Each row below holds a small network's activations on one input, seen along a few directions.
Each table varies a few parts of the input and shows all the possible inputs, shuffled.
A made-up example of a description, with smaller parts first: one of 2 separate values, together with either a single point or one of 9 places around a ring or (one of 4 places along a line, together with one of 8 places around a ring).
Shared parts are said once, and a part with two or three values counts as separate values.

Other details of the inputs shift rows strongly along two fixed directions, in all tables alike. That doesn't count.

A family of inputs:
x1: [ -3  17  18  28  37   6   5  -2  22  17  19  19 -23  32   2]
x2: [ 20  21  18  -9  11  -6 -12  66  17 -20   3  34 -38   1 -51]
x3: [  3  40  -4   0  16 -10 -30   7   6  13   4  24 -20  16  20]
x4: [ 29  -8  32 -29   5  -3 -26  95  34 -25   3  25 -45 -24 -78]
x5: [  9  18   3   7  10  17 -27  27  39  11  17   0  16   2 -16]
x6: [-28 -43   5  -5  -8   0  47 -65 -21  -1 -26 -16   8  -3  23]
x7: [-10  39 -30  63  10   0  10 -21 -35  18  41  11  10  71  43]
x8: [ -4  15 -23  23 -22   8 -12 -34 -11  26  19 -23  28  18  34]
x9: [ 27  23  10 -22 -23   4 -41  64  26 -11  15  21 -19  -5 -47]
x10: [-11  34 -13  63  32 -13 -18 -22  -8  38  38 -23   4  33  59]
x11: [-10  11   7   8  29  -2  21 -26  -2   6 -10  12  -2  15   8]
x12: [-14  19 -29  39  18  10  -6 -52  -8  37  14 -23  38   8  66]
x13: [  2   3  23  10  21   3 -11  20  30  13  19   6  -8  22 -29]
x14: [ 23   7   6 -11 -13  22 -33  55  39  -7  16   2   7  -9 -50]
x15: [ 11   6   9  18  -8  -1 -26  39   8   1  35 -13  -8   6 -25]
x16: [-24  22 -21  41  41   2  40 -62 -27  21   4  10  19  50  60]
x17: [-14  22 -10  67   4   5   3 -39 -12  34  46  -6  -1  67  36]
x18: [  8  33  -1  12  20  10 -22   3  26  24  13   6   7   6  12]
x19: [  1  14   7  23  29 -10 -15  15   8  14  14   3 -17  16  10]
x20: [ 24  -5  19   2   1  13 -11  60  41 -18  23  10  -3   6 -63]
x21: [-21  25 -20  42  24 -17  17 -54 -35  21   0  -4   5  32  67]
x22: [ 26  14  32 -37  38   4   5  92  41 -43 -20  59 -41   0 -72]
x23: [ 14  29 -15  20 -21   5 -37  20   1  15  31  -5   8  11   8]
x24: [-12   7 -25  54  23 -11   9 -42 -21  20  15 -21  22  17  70]
x25: [-21 -29 -18  -7 -15   4  58 -54 -43 -17 -26  -5  24  14  17]
x26: [ 10  26  -3  12  21  -1   7  42  -2 -13  11  37 -22  27 -15]
x27: [-24   3  -9  45  12  -4   7 -58 -13  35  26 -38  27  27  49]
x28: [ 26  14  36 -49   2  10 -29  70  64 -16  -6  33 -22 -14 -77]
x29: [ -9 -42   1 -12  10   2  37 -35  -6 -12 -28 -17  23 -32  12]
x30: [-16 -65  -2 -68 -42   3  38 -54 -19 -23 -68 -33  34 -70   7]
x31: [ 34  18  25 -40  10   5 -39  87  54 -20 -12  28 -28 -35 -55]
x32: [ 21  27  23 -28  19   8 -26  46  50   0  -2  31 -20  -8 -40]
x33: [ 13  15 -10  40  12  -4 -15  30   4   5  34   1  -2  11   8]
x34: [ -4 -57  13 -33  -9   4  36 -11   7 -29 -34 -15  22 -39 -25]
x35: [-22  29 -21  20  16  -5  -2 -70 -22  38   6   1  12  28  67]
x36: [-22 -71   1 -59 -44  -4  63 -56 -44 -40 -68 -22  17 -44 -15]
x37: [  3  13   5  36  -5   2 -10  15  -3   7  36  10 -22  35  -4]
x38: [ -5  46 -27  46 -10   2 -25 -36  -7  42  42 -10  18  53  45]
x39: [ 30  21  21 -50  -7  -4 -42  86  32 -24  -5  45 -48 -22 -67]
x40: [-22 -36   1  -8   7  -5  31 -57 -20   5 -22 -37  20 -29  29]
x41: [ 12  -1  34 -13  34   4 -10  43  40  -1   3  19 -24  -2 -49]
x42: [-13   6   7   9  14  -2  20 -25   0   5  -5   7   5  24   0]
x43: [-19 -63  -6 -79 -59  -4  35 -61 -42 -30 -66 -19  16 -52  -3]
x44: [ 11  30  -1  -7 -19  -2 -38  27   1   2  20  21 -18  16 -17]
x45: [  5 -59   0 -29 -37   0  23   7 -18 -39 -24 -20  15 -47 -24]
x46: [  2  52 -18  32  18 -10 -31  -9   3  31  21   6  -3  27  51]
x47: [ 19   3  18  -4   5  -6 -25  66  21 -10  18   1 -27 -18 -42]
x48: [ 10   3   8  17  -6  -1 -24  37   4   3  31   1 -14  17 -26]
x49: [-12 -63 -16 -59 -29  -2  28 -35 -28 -31 -73 -34  29 -89  25]
x50: [ -8 -74 -21 -57 -65   5  23 -30 -42 -35 -54 -43  38 -83   6]
x51: [  3  25  -2  26  -3  -4  -7  13 -11   1  23  12 -10  33  -9]
x52: [ -4  25 -31  19 -15 -13 -16 -27 -27  22  10  -9   5   4  54]
x53: [-27  17 -21  43  26   2  39 -62 -26  20  10   5  26  59  52]
x54: [ 12   1  21   5  -2   7 -19  40  29  -1  28  -9  -8   9 -48]
x55: [ 11  -4  20   3   0   6 -15  37  24   0  22   4 -14  19 -49]
x56: [ -1 -65 -11 -77 -55  -7  25 -16 -34 -38 -71 -26  12 -96   0]
x57: [-19 -23  -1 -45 -21  -4  16 -50 -16  -4 -38  -3  11 -19  11]
x58: [  0  42 -42  62   3   1 -36  -9 -14  39  45 -17  21  20  63]
x59: [-16 -79  16 -65 -20 -10  57 -31 -28 -46 -79 -11 -16 -69  -3]
x60: [ -5 -50   9 -35 -23  -8  33  -3 -24 -32 -37  -1 -25 -43 -12]
Each input here is: one of 6 places around a ring, together with either one of 4 places along a line or one of 6 places along a line.
Q: The inputs of x54 and x15 match in every part but the place on the ring of 6. If x38 is changed in the same way as x54 into x15, which row does it become?
A: x9
Q: The inputs of x48 and x13 match in every part but the place on the ring of 6. If x37 is changed in the same way as x48 into x13, which row does it become?
A: x6
Q: List by row number the other rows that have the place on the ring of 6 in common with x58.
A: x2, x4, x26, x33, x39, x47, x52, x56, x60
Q: Which other rows does x11 become when the place on the line of 6 takes its other values? List them by row number.
A: x1, x16, x29, x40, x41
Q: List by row number the other rows that have the place on the ring of 6 in common with x10.
A: x3, x19, x21, x22, x24, x31, x46, x49, x59

A family of inputs:
x61: [ 19  14   9   6   9   8 -20  56  24  -8  21  18 -13   8 -36]
x62: [  5  19  13  11  30   3   9  13  13  -1   9  31 -19  31 -16]
x63: [ -1 -43   5 -44 -20   5  18  -3  -3 -23 -33 -14  12 -45 -21]
x64: [  2  25 -15  40   5  -2 -13   0  -4  19  33  -6   9  32  24]
x65: [ -6  53 -20  79  23   1 -32 -25   3  56  63  -9   9  59  57]
x66: [ 29  58  12 -17  19  -4 -64  78  41   7  17  39 -38  -1 -32]
x67: [  4 -44  16 -60 -28   5  20  13  -3 -38 -42  -5  -1 -48 -51]
x68: [ -6 -15 -16 -49 -18  -3  13 -35 -16 -12 -56   0  13 -49  33]
x69: [ -1  25  -8  38   4   4 -14   1  -2  18  34   5  -2  39  11]
x70: [-32 -14 -41  47 -15 -10  24 -94 -63  29   4 -42  31  13  97]
x71: [ 11   8   6   4   5   4 -18  31  21  -2  15   6   1   3 -22]
x72: [ 18  17  15   5   8   4 -25  51  29  -1  19  10 -17   1 -36]
x73: [  8   0   1   0  -2   4  -5  22   7  -7   4  -2   5  -8 -18]
x74: [ -4 -37  10 -44 -25   5  16  -7  -1 -19 -29  -9   5 -32 -26]
x75: [ 26  31  19  16  12   2 -37  70  41   1  36  21 -28  17 -41]
x76: [ -9 -52   0 -37 -27  -5  23 -30 -19 -20 -40 -25  12 -50   3]
x77: [-25  19 -33  57  -4  -4   2 -77 -37  40  29 -28  32  45  75]
x78: [-18 -14  -4   1  11  -9  38 -44 -22   0 -21   2   4   9  24]
x79: [ -9 -31  19 -36  10  -2  35  -5  -1 -26 -42  10  -8 -24 -20]
x80: [-18 -37   7 -31   5  -7  43 -38 -19 -18 -45  -9   2 -24  10]
x81: [  7  19   5  12  -1   2 -15  22  11   3  24   8  -8  23 -17]
Q: What do these inputs look like to the network?
A: either one of 2 separate values or one of 4 places along a line or (one of 3 separate values, together with one of 5 places along a line)
Q: Which other rows does x77 become when the choice among 3 separate values takes its other values? List them by row number.
A: x71, x76
Q: Which other rows belong to the same alternative as x79? List them by row number.
A: x62, x78, x80

A family of inputs:
x82: [ -7  -2  -3 -15 -15  -5  37 -28 -13 -11 -24   0   1  -1   7]
x83: [ -1  22   2   5  -4 -13   5  -5   1  -8  -1  14  -3  36   0]
x84: [ -4 -88  27  -6 -10  21  60   5   1 -45  -7 -16   5  -9 -54]
x85: [-14 -49 -22 -48 -72 -10  12 -44 -43 -22 -41 -25  23 -43  28]
x86: [ 14  40  15  18  33  16   0  34  32  10  29  53 -34  55 -26]
x87: [-17  56 -22  75  52   6  -7 -43   7  56  39  17   9  84  80]
x88: [ 10  40 -19  44  -9   4 -48  22  -3  21  38  -5 -12  10  30]
x89: [ 11  19 -17   2 -34   8 -22   7  -1  11  19   1  -4   2  13]
x90: [ -4  43  10  50  43   9  -9  -2  18  39  55  23 -25  72  -3]
x91: [ 17  47  -8  53   5   3 -64  15  31  48  64  -4   1  23  19]
x92: [ 13  41  24  27  68   3 -27  69  49  13  29  44 -41  40 -19]
x93: [-21 -25  -6 -15  -5  16  45 -53 -21 -10 -42  11   3  -3  21]
x94: [ 11  73  -7  69  44   4 -52  20  32  56  75  12  14  54   9]
x95: [ 10  37  36  18  62  11 -32  51  63  23  36  34 -29  45 -35]
x96: [-13  11 -43  44  -5 -12 -25 -48 -35  38  19 -42  20  -1 101]
x97: [ 33 -61  26 -15 -48  21 -11  90  39 -38  13 -19  -1 -37 -94]
x98: [  4 -36   6 -44 -49  10 -17   4   0 -14 -26 -23   1 -59 -26]
x99: [-20 -50   5 -25   0 -17  45 -35 -46 -25 -40   7 -12  -8   8]
x100: [ 20  18  42 -21  12   1  -7  59  44 -11   9  18 -35   5 -78]
x101: [ 24   5  24 -26 -27  -1 -58  71  38  -9  23  10 -25  -9 -68]
x102: [ 35  79   1  35  40  14 -56  72  59  20  57  48  -4  44 -28]
x103: [-13   3 -10  18   2 -17  34 -35 -37   3  -8 -16  -6   7  35]
x104: [ -5 -32  -8 -35 -18 -18  13  -1 -42 -28 -31  -7   9 -27 -10]
x105: [ 12  -2  17 -37  -3   9  -9  41  14  -8   3   4  -5 -18 -63]
x106: [  9 -40   0 -45 -47 -16 -11  19 -26 -33 -25 -10 -12 -49 -15]
x107: [  0 -32  41 -47   9  -2  10  33  23 -28 -17  31 -30   0 -76]
x108: [-24  12 -30  32  16  -5  -9 -66 -27  46  16 -41  47  17  71]
x109: [-30 -47 -37 -43 -43   6  47 -82 -61 -19 -64 -31  48 -50  45]
x110: [-26  -6   4  19  15  11  22 -51 -14  20  -2  -1   3  23  22]
x111: [  6  45   4  22  28  -3 -12  11  33  14  10  11   1  34  19]
x112: [  0  28 -35  29 -12   2 -36 -27  -1  35  22 -20  21  13  72]
x113: [ 20 -18  31 -42  11 -12  14  52  29 -43 -37  20 -26 -51 -53]
x114: [ 11 -51  38 -63  18   0  32  50  25 -46 -52  40 -35 -60 -65]
x115: [-22  -9 -47  12 -54   7   4 -81 -49  17 -14 -37  35 -16  84]
x116: [  6 -72  38 -90  -5   2  54  37  -4 -61 -68  27 -43 -65 -76]
x117: [ 25  41  -4  26  -4   0 -51  64  16  13  50  14 -35  11 -13]
x118: [-15 -21  -2 -13  10 -20  30 -27 -19 -12 -41 -23   7 -30  37]
x119: [-24 -40 -37 -37 -40   0  51 -79 -64  -9 -46 -28  42 -34  43]
x120: [-30 -65  -9 -43 -34 -15  71 -73 -64 -39 -85 -38  16 -67  36]
x121: [ -3   1 -13   8 -34   1 -21 -17 -13  28  23 -26   3  -6  16]
x122: [-24  38 -34  60   7   6 -14 -63 -33  52  36 -29  39  41  63]
x123: [ 24  60   4  29  31  10 -48  79  26   7  39  29 -19  25 -35]
x124: [-30   0 -28  17 -19  -3  43 -92 -44   6 -31 -26  31   8  72]
x125: [  8 -40  47 -76 -19 -14  14  42  24 -52 -45   7 -23 -37 -94]
x126: [ 29 -34  10 -67 -41   9 -13  37  28 -37 -36  10  -5 -75 -40]
x127: [-11 -18  -6  75  -2   5  35 -30 -12   4  42 -45  31  46  19]
x128: [ -4  55 -21  65  24  -6   2 -49   2  33  30   3  18  50  67]
x129: [  6  49 -24  55  36  -7 -28  10  -1  31  43   9  10  26  32]
x130: [ 10 -49   5   8 -17  20  18  36   4 -28  18 -27  29  -9 -56]
x131: [ 20  52  -4   7  32  11 -43  54  43  15  24  23   5  25 -12]
x132: [ -2 -39  14 -45   5   9  41 -13  13 -27 -48  30  -5 -32 -18]
x133: [-17 -22 -28 -13   6 -11  15 -37 -40  -1 -29 -32  29 -34  52]
x134: [ 32 -18   9 -35 -17  -3 -30  62  26 -26 -13  10 -24 -65 -38]
x135: [-24 -29 -17 -17 -24 -14  12 -54 -46   2 -15 -30  35  -6  15]
x136: [  7 -28  33 -44  14  10  22  47  14 -41 -41  36 -40 -31 -60]
x137: [ -8  31  12  28  12   2  -4 -12  10  17  15  -7   0  26   3]
x138: [ -1  33 -24  17  -2  -4 -16 -12 -16  10  23   8  21  43  19]
x139: [-13 -24 -23  -1 -28  -5 -18 -56 -20  28  -7 -52  28 -28  58]
x140: [ 17  36  26  14  22 -19 -19  60  19 -14  21  27 -35  35 -39]
x141: [-15  23  -7  50  20 -13   7 -61  -6  33  20 -21  21  26  51]
x142: [ 13  35  34   5  37  -2 -29  48  57  11  16   7 -16  18 -35]
x143: [  9  38 -13  28  18  -2 -16  28 -13  16  34   9  -7  24   1]
x144: [  6 -22  28 -50   2   3  17  37  23 -38 -29  50 -30   5 -63]
x145: [-31 -45  -2  -4   9  -3  47 -90 -29   8 -26 -15  20 -13  42]
Q: The inputs of x144 and x138 match in every part but one. If x90 is changed in the same way as x144 into x138, which row does it become?
A: x105
Q: The inputs of x106 and x104 match in every part but one. If x97 is changed in the same way as x106 into x104, which row does it become?
A: x130
Q: What do these inputs look like to the network?
A: one of 4 places along a line, together with either a single point or (one of 3 separate values, together with one of 5 places along a line)
Q: Start at x145 and move only the place on the line of 4, one step at a time. The first step leads to x141. Which rows follow, in order?
A: x94, x91
Q: Which other rows does x140 become when the choice among 3 separate values takes its other values? List them by row number.
A: x83, x125
Q: Which other rows does x131 become when the choice among 3 separate values takes its other values? List them by row number.
A: x108, x133
Q: Which other rows does x98 become when the place on the line of 4 takes its other values? List them by row number.
A: x110, x122, x137
